These are the activations of a small network on made-up records, seen along a few directions, one row for each record.
Each row is followed by the record's values for the fields Bag, Ditas, Sekug, Dunaz, Somu.
A field that a record lacks is left out.
The largest differences between rows may come from other fields.
In the rows, zero is written as 500.
Strong random noise was added to every row along 13 fixed directions; ignore it. To show where, here is one row again and again, with new noise each time:
[406 515 666 510 441 327 519 522 553 482 516 492 364 632 602 720 557 450
 539 361 474 528 435 542 566 381 578 659 542 477 446 234 241 391]
[533 607 728 258 450 598 579 409 534 565 477 473 440 484 565 650 507 487
 581 426 420 538 463 389 570 402 543 610 392 590 582 352 263 248]
[436 365 634 631 549 581 259 667 532 600 382 641 554 641 659 707 304 679
 589 405 400 622 532 321 241 444 570 420 657 766 422 509 425 387]
[580 331 558 660 506 500 487 441 578 555 521 341 361 569 467 451 468 493
 417 491 376 403 563 218 452 415 469 644 528 543 364 550 412 743]
[355 575 676 514 466 479 654 513 518 518 480 398 421 464 492 751 347 541
 455 552 456 486 470 692 545 360 377 497 502 398 535 367 345 373]
[489 350 591 559 483 567 505 542 440 509 519 586 338 613 544 589 465 661
 382 505 389 477 543 292 482 446 577 687 591 501 450 512 325 414]
[486 512 507 451 473 676 342 549 317 377 596 599 580 523 581 419 401 653
 573 502 583 420 562 388 542 612 522 586 555 689 577 624 513 343]
[419 534 613 555 444 589 559 444 546 703 518 495 542 646 499 628 263 575
 497 490 573 544 408 487 353 438 325 347 368 626 478 561 421 402]
[447 522 420 660 623 424 601 566 520 443 464 351 425 673 418 546 404 411
 590 462 481 502 529 519 469 575 579 514 642 407 383 475 617 700]
[407 440 447 667 528 363 457 622 582 398 430 384 631 324 530 523 472 488
 476 502 487 531 588 666 424 461 363 370 665 439 486 381 607 684]
[509 477 406 424 437 514 610 407 458 565 543 513 592 468 469 454 530 635
 505 418 591 529 461 440 318 560 369 407 460 447 553 530 573 498]
[367 773 360 195 501 606 609 439 327 381 610 502 610 616 337 416 477 526
 805 528 657 415 389 751 645 705 556 572 510 442 725 576 546 435]
[466 405 534 593 406 441 441 548 468 354 644 452 528 447 610 423 453 522
 343 537 567 411 500 500 577 447 313 539 522 603 458 399 480 538]
[435 589 512 427 613 550 594 627 590 423 330 495 490 451 414 578 482 384
 514 610 303 662 647 593 714 457 660 594 574 382 592 398 373 429]
[463 540 534 285 515 650 636 445 514 643 427 511 450 574 277 594 324 613
 547 615 281 617 510 419 533 391 484 588 379 457 636 596 272 358]

[584 330 401 433 403 355 442 407 511 547 565 497 516 489 403 348 559 613
 415 520 412 525 441 423 408 403 310 524 388 497 499 512 485 645] => (Bag k1; Ditas u5; Sekug b3; Somu j2)
[574 347 475 538 510 425 330 559 606 491 457 602 516 515 595 407 645 454
 435 459 399 571 512 371 497 460 623 542 568 615 426 423 433 612] => (Bag k2; Ditas u4; Sekug b4; Somu j1)
[390 527 729 754 445 605 337 456 546 638 429 374 557 367 490 601 259 598
 521 590 484 379 724 532 520 360 352 544 430 528 553 722 278 448] => (Bag k1; Sekug b4; Dunaz d2; Somu j1)
[480 440 611 620 460 462 593 399 517 559 541 298 299 508 373 578 420 527
 417 570 398 332 518 469 526 363 380 639 480 377 435 539 364 645] => (Bag k1; Somu j2)
[546 605 444 515 563 469 563 555 390 314 556 496 397 561 522 452 485 363
 464 478 583 476 513 515 724 610 631 594 497 474 440 455 624 417] => (Bag k2; Ditas u4; Somu j2)
[479 345 530 616 462 494 344 542 449 574 503 593 468 547 526 549 310 682
 389 568 419 496 479 457 373 409 398 468 516 599 419 605 456 484] => (Bag k2; Sekug b2; Dunaz d2; Somu j2)
[495 604 525 520 546 532 504 552 667 538 377 505 626 397 544 558 530 288
 527 484 531 609 486 642 547 490 519 321 469 573 539 439 539 509] => (Bag k1; Ditas u4; Sekug b2; Dunaz d2; Somu j2)
[430 582 496 486 465 479 660 450 404 514 591 549 344 773 382 561 445 494
 474 543 540 517 437 537 629 526 544 640 384 379 498 521 380 357] => (Bag k1; Ditas u5; Sekug b3; Dunaz d1; Somu j2)
[565 542 431 415 463 442 645 371 555 649 504 474 417 587 280 466 424 452
 448 544 405 644 492 452 585 393 434 521 221 383 514 582 373 470] => (Bag k2; Ditas u4; Sekug b4; Somu j1)
[520 529 568 814 466 603 332 518 474 615 453 698 457 591 583 498 473 486
 402 451 605 589 770 317 608 545 672 588 379 528 440 748 323 246] => (Bag k2; Sekug b2; Somu j1)
[419 627 491 631 608 729 547 640 499 445 429 616 572 647 569 417 423 378
 434 660 611 567 620 591 677 687 697 454 570 531 480 593 575 431] => (Bag k2; Sekug b4; Dunaz d1; Somu j1)
[478 551 621 623 484 537 525 544 439 488 575 566 416 686 624 621 427 492
 445 452 604 525 536 390 584 533 540 557 423 571 442 471 414 248] => (Bag k1; Ditas u5; Sekug b4; Dunaz d1; Somu j1)
[385 512 447 540 588 537 535 528 557 551 394 462 481 444 316 483 438 481
 463 698 398 428 506 758 590 477 534 492 616 336 555 652 471 721] => (Bag k2; Ditas u4; Sekug b4; Somu j2)
[648 638 705 520 556 599 593 474 531 552 458 450 342 648 628 699 459 336
 527 422 503 574 487 313 532 522 648 467 397 621 384 386 520 277] => (Bag k2; Ditas u5; Sekug b2; Dunaz d1; Somu j2)
[496 538 455 463 536 596 725 419 534 647 519 437 483 589 352 554 399 524
 480 537 545 503 374 517 381 509 382 350 385 426 521 583 579 526] => (Bag k1; Ditas u5; Sekug b4; Dunaz d1; Somu j2)
[452 699 425 431 437 513 603 346 425 517 556 475 437 555 242 401 521 422
 576 596 562 454 579 629 806 543 528 717 307 282 645 684 330 440] => (Bag k2; Sekug b3; Somu j2)
[510 458 413 293 555 594 481 592 501 422 481 600 555 506 440 355 431 457
 444 660 348 591 481 481 643 488 538 571 496 609 551 504 458 480] => (Bag k1; Sekug b2; Dunaz d2; Somu j2)
[448 593 442 297 394 547 542 412 458 632 613 745 566 753 532 463 610 549
 612 366 711 573 308 492 474 603 584 506 368 572 569 531 397 286] => (Bag k2; Ditas u4; Somu j1)
[358 577 498 544 512 604 599 523 523 640 430 632 625 487 509 588 483 557
 443 582 627 562 460 758 379 551 454 270 528 397 577 579 553 425] => (Bag k2; Ditas u5; Sekug b3; Dunaz d1; Somu j2)
[434 345 528 481 445 582 560 494 453 536 556 528 441 464 451 517 411 693
 301 641 429 416 472 468 460 404 342 559 525 447 534 570 383 501] => (Bag k1; Sekug b4; Dunaz d1; Somu j2)
[525 546 513 555 499 366 324 386 664 742 369 480 556 596 408 581 506 407
 769 280 458 649 551 368 341 434 555 485 354 564 462 583 348 551] => (Bag k2; Sekug b3; Dunaz d2; Somu j2)
[370 477 530 759 403 287 204 427 500 561 558 419 494 433 468 594 539 578
 675 314 623 293 543 649 413 414 449 588 537 428 516 668 323 675] => (Bag k2; Ditas u4; Sekug b4; Dunaz d2; Somu j1)
[447 605 492 458 460 496 607 375 551 599 495 492 480 503 385 490 618 420
 523 496 559 464 529 617 608 512 540 603 400 313 587 532 325 495] => (Bag k1; Sekug b4; Dunaz d2; Somu j2)
[468 392 392 410 407 399 317 594 430 321 596 474 686 390 486 330 361 608
 464 625 417 547 518 522 555 421 229 496 476 659 577 437 518 517] => (Bag k1; Sekug b2; Dunaz d1; Somu j1)
[525 632 440 365 552 543 761 526 370 318 615 442 372 547 439 475 450 429
 434 592 517 464 417 571 701 589 522 568 474 410 516 406 629 429] => (Bag k2; Ditas u4; Sekug b3; Somu j1)
[573 512 499 516 521 472 719 354 565 618 457 352 433 491 464 504 560 454
 494 407 488 516 505 395 342 524 483 446 439 348 437 456 572 606] => (Bag k2; Sekug b4; Dunaz d1; Somu j1)
[410 500 682 737 354 295 224 431 530 545 615 479 429 690 623 603 605 485
 632 373 667 322 419 644 498 427 517 609 524 558 403 452 298 595] => (Bag k2; Ditas u5; Sekug b4; Dunaz d1; Somu j2)
[538 311 423 369 492 460 400 624 494 493 502 716 481 679 452 491 479 639
 451 555 293 678 446 329 450 417 533 547 497 612 491 480 404 445] => (Bag k2; Ditas u5; Sekug b4; Dunaz d2; Somu j2)
[582 445 494 301 608 584 461 578 444 349 422 534 474 409 575 470 735 527
 628 466 343 454 527 371 495 602 763 649 753 502 572 399 571 543] => (Bag k1; Ditas u5; Sekug b3; Dunaz d1; Somu j2)
[564 514 382 409 590 725 614 591 305 453 519 603 579 568 501 487 224 662
 475 594 544 602 441 391 328 666 410 251 504 641 496 629 828 307] => (Bag k2; Sekug b2; Dunaz d1; Somu j2)
[556 534 618 624 385 596 244 445 589 513 545 567 656 386 703 277 621 329
 426 483 654 484 668 384 711 494 499 578 318 737 529 544 326 399] => (Bag k1; Sekug b3; Dunaz d1; Somu j1)
[534 554 536 419 552 457 560 570 592 498 400 560 455 403 539 629 563 353
 453 445 436 641 458 549 574 415 589 429 467 489 492 343 453 361] => (Bag k2; Ditas u4; Sekug b2; Somu j2)

Here are new rows. What are their fields?
[480 520 676 396 459 688 634 293 497 735 557 338 340 589 372 668 377 617
 608 532 456 258 297 440 339 400 399 512 434 531 527 660 364 566] => (Bag k2; Sekug b2; Dunaz d1; Somu j2)
[625 461 456 476 538 428 466 417 543 576 439 392 477 548 462 478 529 462
 628 363 414 551 487 302 311 513 549 465 485 536 406 483 600 651] => (Bag k2; Sekug b2; Dunaz d1; Somu j2)
[489 556 566 430 379 546 490 267 428 603 671 386 468 539 473 431 519 587
 624 428 663 219 355 486 450 527 385 577 413 565 539 638 438 584] => (Bag k2; Ditas u4; Somu j1)
[649 486 426 449 442 353 489 328 467 588 536 425 429 437 361 432 524 507
 542 336 466 532 560 267 444 435 433 570 280 438 495 585 454 496] => (Bag k2; Ditas u4; Sekug b4; Somu j2)
[471 484 681 531 449 673 552 489 492 530 583 523 410 626 607 555 511 592
 419 648 540 339 404 545 513 515 512 541 563 553 479 494 434 494] => (Bag k2; Ditas u5; Sekug b4; Dunaz d2; Somu j1)
[552 529 461 413 593 472 462 543 536 384 478 366 517 453 405 476 487 421
 627 587 372 486 483 577 559 478 510 466 550 524 539 455 614 649] => (Bag k2; Ditas u5; Sekug b4; Dunaz d1; Somu j2)
[632 493 329 433 568 422 550 559 455 328 421 503 610 189 593 431 677 452
 473 365 542 625 624 441 423 622 549 372 584 367 522 371 784 451] => (Bag k2; Sekug b4; Dunaz d1; Somu j2)
[645 623 652 365 590 651 719 465 505 469 426 393 437 481 638 585 536 385
 538 462 496 489 453 411 472 612 644 416 552 552 426 335 681 413] => (Bag k2; Sekug b4; Dunaz d2; Somu j2)
[483 490 408 497 589 445 534 473 606 558 406 296 511 506 320 482 452 456
 665 505 380 488 466 533 396 472 465 453 543 455 506 556 563 794] => (Bag k1; Ditas u4; Sekug b2; Dunaz d1; Somu j1)
[463 476 654 302 428 630 661 420 429 466 710 494 313 600 558 548 558 539
 419 576 541 245 256 482 612 446 470 672 513 548 510 396 333 455] => (Bag k2; Sekug b4; Dunaz d1; Somu j2)
[545 440 410 467 532 436 394 685 348 307 475 704 458 501 535 478 374 556
 370 523 404 712 621 415 662 509 603 591 506 534 475 457 514 219] => (Bag k2; Ditas u4; Sekug b4; Somu j2)
[435 583 649 620 500 441 496 574 527 405 483 493 420 627 641 606 513 377
 497 508 522 497 541 603 678 507 655 626 574 490 423 340 382 422] => (Bag k2; Sekug b4; Dunaz d2; Somu j1)
[496 459 454 547 642 766 493 604 564 567 461 630 523 731 548 383 450 399
 478 603 515 493 451 402 481 648 675 431 622 689 416 613 590 633] => (Bag k1; Sekug b4; Dunaz d1; Somu j2)
[652 598 615 587 636 632 647 411 550 518 368 154 405 309 516 531 486 365
 572 442 429 364 651 339 453 561 559 495 560 419 427 520 663 637] => (Bag k1; Sekug b2; Dunaz d1; Somu j1)
[371 547 458 620 615 565 364 752 585 401 442 648 617 580 602 539 432 360
 514 533 556 606 513 652 613 560 651 392 640 657 488 464 534 459] => (Bag k2; Ditas u4; Sekug b4; Somu j1)
[659 551 545 347 449 628 707 424 563 590 559 699 402 646 566 477 647 345
 275 526 537 651 399 343 672 489 593 510 230 555 488 438 396 230] => (Bag k2; Ditas u5; Sekug b2; Dunaz d2; Somu j2)
